A small network was trained on made-up records. Each row is its average activation on records with the value named, seen along a few directions.
Values that are neighbours, or in one group, have similar rows; names and order tell nothing.
(in the rows, 500 means zero)
Random noise pushes rows far along 6 fixed directions. That doesn't count. These rows show it; they differ only by the noise:
[584, 588, 390, 435, 579, 619, 498, 465, 440, 261, 416, 649, 612, 492, 557, 500, 602, 429, 570, 380]
[587, 532, 387, 482, 556, 588, 537, 482, 474, 301, 426, 585, 625, 463, 531, 476, 594, 409, 552, 322]
[467, 401, 404, 604, 331, 448, 448, 445, 658, 814, 572, 428, 482, 525, 443, 351, 323, 542, 251, 371]
[409, 662, 443, 534, 428, 525, 594, 714, 417, 345, 569, 398, 387, 683, 494, 707, 498, 541, 549, 611]
[636, 338, 140, 626, 493, 170, 370, 949, 570, 621, 526, 569, 551, 585, 418, 424, 565, 363, 516, 487]
[471, 476, 197, 442, 645, 689, 385, 434, 450, 338, 431, 541, 458, 248, 319, 542, 455, 477, 648, 49]
[476, 501, 416, 600, 380, 406, 561, 697, 524, 547, 572, 399, 470, 633, 482, 535, 475, 500, 434, 534]
[329, 434, 245, 431, 466, 458, 222, 639, 382, 687, 592, 520, 250, 459, 317, 564, 308, 711, 503, 452]


Field Nito:
j5: [509, 472, 689, 404, 354, 328, 501, 662, 348, 597, 513, 487, 526, 562, 588, 464, 608, 699, 442, 754]
j11: [302, 687, 555, 628, 401, 707, 615, 387, 681, 560, 647, 193, 322, 623, 442, 797, 197, 456, 360, 507]
j4: [558, 348, 220, 420, 676, 514, 59, 325, 566, 780, 438, 787, 467, 431, 327, 312, 345, 636, 507, 278]
j1: [406, 274, 834, 515, 287, 266, 732, 557, 395, 685, 557, 243, 504, 418, 518, 402, 597, 663, 500, 519]
j2: [565, 544, 779, 551, 391, 525, 646, 343, 644, 559, 517, 502, 568, 664, 598, 329, 558, 529, 416, 590]
j13: [530, 625, 555, 565, 589, 611, 825, 656, 364, 107, 384, 418, 631, 553, 603, 630, 722, 391, 668, 444]
j3: [470, 327, 672, 511, 464, 357, 499, 419, 497, 723, 594, 420, 395, 495, 448, 429, 396, 523, 420, 646]
j14: [497, 394, 365, 504, 646, 622, 438, 502, 559, 466, 531, 501, 373, 365, 388, 563, 445, 510, 622, 324]
j7: [420, 360, 596, 682, 367, 431, 690, 351, 722, 711, 580, 208, 434, 485, 417, 438, 405, 495, 460, 400]
j9: [421, 569, 371, 557, 484, 302, 331, 650, 765, 821, 604, 466, 342, 584, 417, 529, 333, 394, 428, 757]
j8: [562, 726, 564, 546, 373, 331, 386, 517, 705, 718, 546, 586, 529, 752, 660, 454, 411, 477, 236, 879]
j15: [474, 393, 399, 478, 548, 238, 322, 849, 437, 686, 545, 537, 395, 411, 328, 491, 602, 503, 612, 643]
j10: [430, 490, 769, 579, 501, 683, 751, 272, 464, 374, 518, 243, 480, 490, 516, 575, 469, 509, 433, 591]
j12: [442, 523, 304, 379, 701, 642, 331, 567, 255, 286, 402, 567, 309, 287, 415, 674, 455, 546, 702, 375]
j6: [431, 516, 344, 377, 721, 483, 296, 710, 290, 242, 460, 619, 432, 248, 384, 790, 533, 434, 849, 457]
Each value of Nito is a pair of two hidden parts, and every pair occurs once (5 first parts, 3 second parts).
Question: Changing only the second part turns j14 into j4. j8 has the same second part as j14; what does that change turn j8 into?
Answer: j5
Question: Changing only the second part turns j1 into j9. j13 has the same second part as j1; what does that change turn j13 into?
Answer: j11

Field Govi:
s14: [495, 569, 626, 421, 539, 724, 535, 209, 522, 384, 450, 565, 631, 399, 651, 509, 481, 457, 449, 389]
s10: [525, 658, 730, 465, 447, 582, 678, 407, 524, 340, 575, 488, 474, 580, 651, 608, 592, 410, 489, 740]
s5: [388, 455, 739, 266, 506, 552, 551, 500, 101, 260, 483, 511, 496, 401, 643, 627, 535, 695, 613, 700]
s4: [473, 638, 335, 501, 498, 488, 406, 496, 634, 621, 502, 566, 415, 546, 452, 514, 504, 454, 510, 430]
s7: [457, 722, 243, 541, 572, 739, 444, 435, 610, 303, 451, 569, 445, 565, 367, 551, 419, 410, 550, 218]
s13: [477, 730, 302, 325, 620, 592, 32, 338, 507, 584, 426, 899, 320, 564, 468, 515, 412, 625, 558, 569]
s11: [457, 543, 528, 429, 574, 563, 516, 594, 340, 392, 433, 571, 407, 473, 455, 540, 601, 586, 667, 581]
s2: [670, 563, 595, 549, 465, 561, 542, 248, 618, 546, 385, 595, 717, 503, 702, 359, 541, 343, 307, 520]
s1: [437, 781, 540, 374, 483, 605, 358, 354, 593, 559, 632, 570, 293, 721, 511, 653, 312, 548, 433, 837]
s15: [446, 316, 428, 674, 430, 246, 462, 777, 505, 689, 588, 283, 504, 460, 386, 465, 425, 441, 431, 506]
s6: [289, 482, 659, 431, 463, 694, 697, 492, 173, 364, 513, 274, 386, 426, 406, 706, 396, 870, 573, 433]
s9: [575, 551, 432, 430, 585, 496, 471, 615, 449, 338, 463, 642, 521, 463, 496, 458, 632, 504, 672, 537]
s8: [441, 507, 321, 511, 617, 636, 522, 646, 304, 252, 499, 483, 427, 514, 446, 611, 524, 572, 704, 364]
s3: [459, 714, 561, 407, 443, 641, 449, 455, 417, 386, 445, 576, 492, 653, 607, 646, 561, 637, 443, 606]
s12: [431, 546, 509, 416, 635, 682, 387, 237, 610, 476, 473, 553, 396, 416, 418, 518, 413, 440, 536, 367]
s16: [532, 510, 587, 574, 491, 522, 641, 231, 742, 618, 542, 354, 525, 495, 480, 462, 362, 407, 358, 409]
Govi is arranged as 4 separate groups.
Question: List the group mates of s15, in the order listed.
Answer: s14, s5, s2
Question: List the group mates of s8, in the order listed.
Answer: s7, s6, s3
Question: List the group mates of s12, in the order listed.
Answer: s10, s1, s16

Field Lipem:
e4: [579, 349, 723, 447, 520, 361, 552, 511, 372, 491, 474, 583, 641, 496, 652, 399, 661, 499, 481, 769]
e8: [524, 344, 364, 534, 517, 439, 421, 604, 463, 570, 497, 543, 546, 489, 462, 437, 454, 548, 472, 461]
e6: [535, 554, 457, 460, 516, 671, 342, 166, 667, 607, 448, 583, 592, 359, 537, 434, 342, 439, 337, 328]
e16: [345, 410, 635, 448, 415, 582, 625, 505, 244, 441, 534, 315, 494, 313, 453, 560, 483, 700, 492, 423]
e11: [446, 425, 555, 454, 582, 619, 543, 312, 496, 451, 485, 358, 455, 226, 344, 509, 493, 483, 620, 209]
e2: [418, 725, 105, 588, 606, 739, 401, 503, 687, 442, 439, 423, 297, 410, 238, 668, 330, 467, 600, 36]
e17: [390, 439, 463, 472, 521, 599, 411, 443, 468, 598, 550, 435, 375, 424, 464, 606, 282, 568, 454, 441]
e10: [491, 558, 615, 534, 503, 566, 706, 424, 500, 379, 491, 417, 509, 518, 496, 487, 571, 481, 572, 413]
e13: [607, 499, 663, 525, 424, 512, 603, 245, 654, 634, 483, 528, 658, 533, 687, 341, 528, 384, 297, 644]
e12: [595, 315, 546, 412, 500, 449, 551, 527, 281, 384, 402, 607, 701, 347, 583, 384, 731, 577, 612, 357]
e1: [258, 539, 588, 462, 368, 545, 466, 410, 487, 757, 630, 376, 202, 565, 363, 545, 285, 787, 442, 548]
e5: [520, 360, 636, 364, 497, 496, 422, 237, 450, 595, 480, 629, 535, 354, 486, 333, 528, 566, 495, 467]
e7: [607, 493, 407, 593, 572, 570, 667, 488, 548, 254, 404, 435, 640, 479, 475, 466, 644, 366, 589, 168]
e15: [373, 660, 585, 513, 508, 602, 586, 450, 486, 375, 565, 359, 295, 519, 413, 706, 453, 534, 621, 541]
e14: [453, 555, 237, 432, 583, 488, 250, 762, 385, 463, 508, 636, 333, 567, 444, 627, 419, 542, 574, 581]
e3: [484, 590, 443, 577, 501, 584, 539, 482, 620, 447, 505, 417, 566, 497, 515, 580, 428, 324, 440, 418]
e18: [466, 547, 588, 324, 586, 659, 434, 303, 383, 349, 433, 697, 493, 459, 550, 424, 567, 645, 619, 496]
e9: [573, 537, 443, 363, 619, 393, 242, 565, 401, 464, 470, 733, 500, 488, 555, 502, 552, 486, 545, 697]
Lipem is arranged as a ring.
Question: Which values are neighbours of e4? Give them in the order they are listed.
Answer: e11, e13
Question: Which values are neighbours of e7? Give them in the order they are listed.
Answer: e2, e18
Question: Which values are neighbours of e3? Give them in the order they are listed.
Answer: e6, e17
Question: Which values are neighbours of e10? Give them in the order they are listed.
Answer: e1, e5
Question: Fewest steps between e12 and e9?
Answer: 7

Field Nos:
y14: [644, 479, 192, 667, 641, 482, 507, 627, 733, 498, 488, 572, 486, 609, 393, 462, 477, 274, 501, 416]
y2: [582, 452, 515, 470, 591, 611, 645, 514, 392, 272, 445, 590, 653, 498, 556, 420, 718, 516, 664, 372]
y4: [710, 456, 341, 542, 564, 339, 466, 666, 470, 332, 411, 683, 681, 582, 646, 391, 693, 421, 591, 477]
y13: [319, 475, 649, 458, 427, 602, 505, 371, 395, 582, 585, 170, 320, 356, 456, 689, 293, 637, 426, 509]
y1: [530, 514, 689, 574, 455, 539, 654, 370, 662, 514, 533, 350, 552, 536, 605, 478, 451, 393, 373, 571]
y9: [366, 499, 645, 606, 333, 687, 712, 388, 520, 425, 509, 241, 538, 537, 550, 655, 316, 480, 398, 440]
y8: [527, 609, 392, 498, 604, 633, 410, 392, 586, 441, 468, 610, 524, 594, 532, 519, 351, 445, 470, 501]
y10: [478, 405, 511, 349, 512, 339, 449, 546, 274, 565, 523, 661, 413, 510, 478, 465, 658, 723, 598, 596]
y12: [385, 619, 662, 342, 483, 491, 478, 486, 311, 430, 501, 556, 468, 456, 599, 611, 618, 576, 492, 757]
y6: [606, 491, 435, 623, 409, 410, 588, 520, 679, 590, 530, 469, 631, 487, 468, 346, 566, 379, 435, 308]
y15: [502, 381, 787, 453, 361, 601, 642, 435, 287, 403, 466, 408, 657, 367, 651, 440, 533, 704, 415, 425]
y11: [351, 681, 598, 326, 604, 792, 412, 147, 420, 396, 537, 591, 321, 493, 452, 604, 391, 578, 560, 586]
y7: [416, 305, 576, 471, 575, 448, 577, 553, 417, 464, 461, 368, 423, 274, 338, 507, 600, 493, 728, 322]
y3: [457, 687, 586, 396, 471, 550, 465, 600, 337, 325, 382, 560, 486, 538, 566, 611, 577, 595, 562, 635]
y5: [414, 423, 567, 405, 486, 449, 377, 342, 438, 736, 571, 505, 434, 298, 376, 414, 427, 624, 480, 430]
Each value of Nos is a pair of two hidden parts, and every pair occurs once (5 first parts, 3 second parts).
Question: Changing only the second part turns y15 into y4. y3 has the same second part as y15; what does that change turn y3 into?
Answer: y6
Question: Changing only the second part turns y13 into y11. y9 has the same second part as y13; what does that change turn y9 into?
Answer: y14
